[[130 136 122 124 131 128 133 142 127 124 122 122 127 143 137 128]
 [128 118 117 140 130 123 124 123 135 118 134 136 141 123 132 132]
 [137 137 127 143 118 128 127 129 112 117 131 120 136 120 119 126]
 [124 123 122 120 138 116 121 124 136 117 131 148 136 121 140 134]
 [127 125 135 127 135 122 127 116 131 111 132 120 120 128 134 140]
 [127 121 122 131 139 125 122 144 136 140 122 132 127 140 134 143]
 [136 138 129 142 134 122 117 129 122 135 125 131 135 118 131 132]
 [128 130 111 113 115 129 134 110 114 106 141 116 119 126 117 126]
 [132 132 118 110 121 114 121 119 112 132 140 144 123 119 116 126]
 [137 138 136 116 121 118 124 146 117 117 136 134 122 133 122 124]
 [124 113 127 124 130 111 120 110 126 116 132 130 128 127 127 138]
 [118 128 119 127 132 144 144 136 135 138 132 123 127 133 136 142]]
Counting starts at 1.
Which number is the entry in the top-right corner?
Answer: 128
The entry at row 1, column 1 is 130
The entry at row 2, column 1 -> 128
Which number is the entry at row 3, column 1?
Answer: 137
Which number is the bottom-left entry?
Answer: 118
The entry in row 1 and column 3 -> 122
The entry at row 1, column 2 is 136
The smallest entry -> 106
Which number is the top entry of the column that holds the largest entry?
Answer: 122
The bottom-right entry: 142
The entry just right of the largest entry is 136
The entry in row 3 and column 3 is 127
Which number is the entry just right of the smallest entry?
Answer: 141
Which number is the entry directly above the largest entry?
Answer: 120
The entry just left of the largest entry -> 131
Which number is the bottom entry of the column that holds the largest entry?
Answer: 123

grid =
118,133,108,133,135
137,127,149,137,125
136,128,142,143,130
134,127,152,137,125
136,128,144,125,130
134,127,149,125,130
The entry directly below the largest entry -> 144
The fifth entry from the end, reading row by row -> 134
The entry just left of the smallest entry is 133
The entry directly above 143 -> 137
Read off the first entry in the row that holds the smallest entry.
Answer: 118
Read off the third entry on the diagonal from the top-right corner.
Answer: 142
The 2nd-last entry, reading row by row is 125
Read off the minimum.
Answer: 108
Read off the largest entry.
Answer: 152
